Look-ups in named tables: a row name and a column name give one cell, copied from the table.

fes
fields: vaz, kovase, daturel, vesinob, suv, nuli, bini, malid
puz: [4.6, 44.8, 74.5, 59.4, 56.0, 58.0, 36.0, 62.5]
kopos: [65.4, 30.0, 25.4, 28.6, 60.8, 18.5, 99.7, 29.6]
goz: [39.0, 24.9, 58.7, 83.3, 57.0, 63.3, 90.0, 11.6]
dizorot: [65.7, 57.0, 72.8, 79.7, 40.1, 54.9, 30.1, 66.3]
faz: [17.0, 43.6, 69.1, 4.9, 61.3, 31.5, 54.9, 37.9]
tus: [45.2, 84.3, 67.9, 21.7, 57.2, 28.3, 36.0, 38.8]
zagi: [63.0, 26.3, 49.8, 52.5, 77.5, 44.7, 60.6, 49.5]
suf: [39.7, 49.6, 56.0, 33.1, 47.9, 49.2, 76.0, 39.5]
lamizur: [44.4, 44.0, 65.8, 59.6, 71.9, 41.5, 60.2, 34.3]
pum: [67.1, 72.3, 30.7, 12.6, 30.9, 64.7, 46.7, 49.0]
dap: [32.7, 59.0, 87.5, 41.3, 77.4, 48.3, 44.2, 57.0]
faku: [58.5, 96.0, 41.4, 69.9, 64.7, 24.2, 10.7, 38.4]
vabazup: [42.0, 11.9, 43.0, 53.3, 43.3, 47.1, 83.0, 88.6]

What is the nuli of goz in fes? 63.3
What is the kovase of tus in fes? 84.3
What is the nuli of tus in fes? 28.3
What is the vaz of lamizur in fes? 44.4
What is the nuli of pum in fes? 64.7
What is the bini of pum in fes? 46.7
What is the malid of dizorot in fes? 66.3
What is the vesinob of suf in fes? 33.1
What is the malid of faz in fes? 37.9
What is the malid of vabazup in fes? 88.6
What is the nuli of faz in fes? 31.5
What is the suv of kopos in fes? 60.8
What is the daturel of goz in fes? 58.7
What is the vaz of kopos in fes? 65.4
Which row has the largest nuli? pum

zib =
columns: zov, miku, pum, tus, leser
bodokug: [39491, 65726, 10493, 57666, 31167]
kek: [20433, 68209, 34637, 32532, 19670]
fofeb: [19634, 41912, 36505, 22697, 30561]
rapo: [48148, 51740, 27608, 69568, 35479]
fibiz: [41565, 30166, 26041, 70052, 34265]
sovak: [29486, 29936, 8376, 67964, 26229]
debekof: [58650, 45131, 40645, 60951, 58637]
fugiz: [62332, 12605, 13261, 81186, 61208]
munomep: [45254, 53091, 18212, 56053, 33439]

miku of munomep: 53091
miku of bodokug: 65726
miku of kek: 68209
leser of kek: 19670
leser of fibiz: 34265
tus of fofeb: 22697
leser of bodokug: 31167

Table baf
	nokozen	paza	sef	mik
lufeko	45.63	41.86	45.58	43.65
vedurun	48.76	41.07	48.02	42.52
vomibiv	47.68	40.57	46.17	36.52
bim	47.12	47.29	33.65	35.73
neso	50.13	41.10	49.37	45.28
sube	52.91	42.11	43.28	44.05
muburu	42.55	42.24	42.41	41.48
bezuz	58.50	39.20	56.66	49.51
lapopo	48.04	40.17	46.45	48.75
pugag	47.04	40.43	46.30	37.91
zasa	44.43	41.93	41.69	43.41
bug	78.02	60.09	23.78	18.81
vig	40.50	41.62	39.68	39.22
mupi	47.02	42.56	40.69	29.68

What is the sef of bezuz in baf?
56.66
What is the sef of bug in baf?
23.78
What is the nokozen of vig in baf?
40.50
What is the paza of zasa in baf?
41.93
What is the mik of bezuz in baf?
49.51
What is the sef of vedurun in baf?
48.02
What is the nokozen of lufeko in baf?
45.63
What is the nokozen of zasa in baf?
44.43
What is the nokozen of bim in baf?
47.12
What is the sef of mupi in baf?
40.69
What is the sef of vig in baf?
39.68
What is the mik of muburu in baf?
41.48
What is the sef of neso in baf?
49.37
What is the paza of neso in baf?
41.10
What is the sef of pugag in baf?
46.30
What is the nokozen of bezuz in baf?
58.50
What is the nokozen of vomibiv in baf?
47.68
What is the mik of bim in baf?
35.73
What is the paza of vomibiv in baf?
40.57
What is the sef of muburu in baf?
42.41

rima
|  | puvot | katagor | vutekik | ner | vizi | dab | balefu |
|---|---|---|---|---|---|---|---|
| fif | 0.741 | 0.573 | 0.356 | 0.281 | 0.720 | 0.753 | 0.708 |
| dadedu | 0.478 | 0.234 | 0.670 | 0.631 | 0.293 | 0.788 | 0.499 |
| ranikis | 0.779 | 0.678 | 0.264 | 0.634 | 0.883 | 0.458 | 0.507 |
| fot | 0.640 | 0.085 | 0.330 | 0.708 | 0.593 | 0.732 | 0.430 |
| bof | 0.362 | 0.443 | 0.304 | 0.276 | 0.536 | 0.233 | 0.415 |
| gul | 0.662 | 0.780 | 0.321 | 0.644 | 0.398 | 0.129 | 0.473 |
| kuf | 0.492 | 0.492 | 0.473 | 0.115 | 0.592 | 0.703 | 0.656 |
| zufof | 0.759 | 0.683 | 0.407 | 0.473 | 0.316 | 0.514 | 0.666 |
| tas | 0.845 | 0.627 | 0.368 | 0.640 | 0.293 | 0.530 | 0.653 |
| velusis | 0.634 | 0.554 | 0.478 | 0.319 | 0.185 | 0.589 | 0.690 |
| buvit | 0.697 | 0.322 | 0.277 | 0.300 | 0.301 | 0.634 | 0.668 |
| zat | 0.607 | 0.699 | 0.535 | 0.224 | 0.732 | 0.751 | 0.698 |
| losuk | 0.772 | 0.258 | 0.234 | 0.571 | 0.552 | 0.677 | 0.568 |
| zadur | 0.413 | 0.123 | 0.456 | 0.752 | 0.535 | 0.549 | 0.299 |

tas, vutekik -> 0.368
buvit, balefu -> 0.668
fif, vizi -> 0.720
buvit, vizi -> 0.301
kuf, ner -> 0.115
bof, balefu -> 0.415
kuf, vizi -> 0.592
bof, katagor -> 0.443
zadur, vizi -> 0.535

gov:
fields: pok, rig, fotatag
zefipum: [80.53, 46.42, 57.41]
litidef: [18.91, -16.09, 26.60]
nage: [-18.43, -9.13, -47.17]
giz: [44.03, 64.00, 66.73]
mukekif: [-23.63, 78.00, 50.94]
riv: [-57.26, -23.47, -72.23]

pok of zefipum: 80.53
rig of litidef: -16.09
rig of nage: -9.13
pok of mukekif: -23.63
pok of riv: -57.26
fotatag of litidef: 26.60
fotatag of nage: -47.17
rig of giz: 64.00
fotatag of zefipum: 57.41
pok of litidef: 18.91
pok of giz: 44.03
Which row has the largest pok? zefipum

Table pob
fields: zar, mis, sedugo, gifori
vovobi: [236, 159, 192, 63]
milas: [235, 175, 194, 66]
febopap: [224, 89, 178, 71]
pili: [224, 223, 197, 90]
zatif: [217, 75, 174, 79]
zot: [235, 141, 190, 61]
kos: [229, 106, 182, 66]
nebim: [209, 62, 169, 90]
bira: [233, 123, 186, 62]
ridefif: [232, 193, 196, 73]
luneri: [229, 208, 197, 80]

What is the sedugo of zatif in pob?
174
What is the zar of luneri in pob?
229
What is the mis of vovobi in pob?
159
What is the sedugo of zot in pob?
190
What is the sedugo of kos in pob?
182
What is the mis of zatif in pob?
75
What is the gifori of luneri in pob?
80
What is the mis of luneri in pob?
208
What is the sedugo of febopap in pob?
178
What is the mis of kos in pob?
106
What is the gifori of kos in pob?
66
What is the mis of pili in pob?
223
What is the zar of bira in pob?
233
What is the sedugo of luneri in pob?
197

tubuse
columns: lomelu, roz, bis, fotun, mak, didufot
zunazo: [-0.244, -0.394, -0.200, -0.025, -0.213, -0.417]
nes: [-0.206, -0.587, -0.135, -0.058, -0.189, -0.367]
duvupi: [0.052, 0.048, -0.068, -0.725, -0.208, 0.639]
pera: [-0.133, -0.511, -0.113, -0.308, -0.135, -0.098]
keb: [-0.020, -0.991, 0.881, 0.285, -0.488, 0.013]
gud: [-0.597, -0.054, -0.694, 0.268, -0.759, -0.521]
sofun: [-0.605, 0.357, -0.352, 0.690, -0.872, -0.361]
gemot: [-0.205, 0.156, -0.436, -0.281, 0.059, -0.284]
geb: [-0.279, -0.378, 0.361, -0.055, 0.013, -0.228]
mazevim: [-0.171, -0.278, -0.356, -0.178, -0.207, -0.212]

What is the lomelu of duvupi in tubuse?
0.052
What is the roz of gemot in tubuse?
0.156
What is the roz of nes in tubuse?
-0.587
What is the mak of sofun in tubuse?
-0.872
What is the lomelu of mazevim in tubuse?
-0.171
What is the fotun of gemot in tubuse?
-0.281
What is the didufot of sofun in tubuse?
-0.361
What is the lomelu of keb in tubuse?
-0.020
What is the lomelu of pera in tubuse?
-0.133
What is the mak of pera in tubuse?
-0.135
What is the mak of duvupi in tubuse?
-0.208
What is the mak of gud in tubuse?
-0.759
What is the fotun of duvupi in tubuse?
-0.725
What is the bis of nes in tubuse?
-0.135
What is the fotun of sofun in tubuse?
0.690
What is the mak of mazevim in tubuse?
-0.207
What is the lomelu of sofun in tubuse?
-0.605
What is the lomelu of nes in tubuse?
-0.206

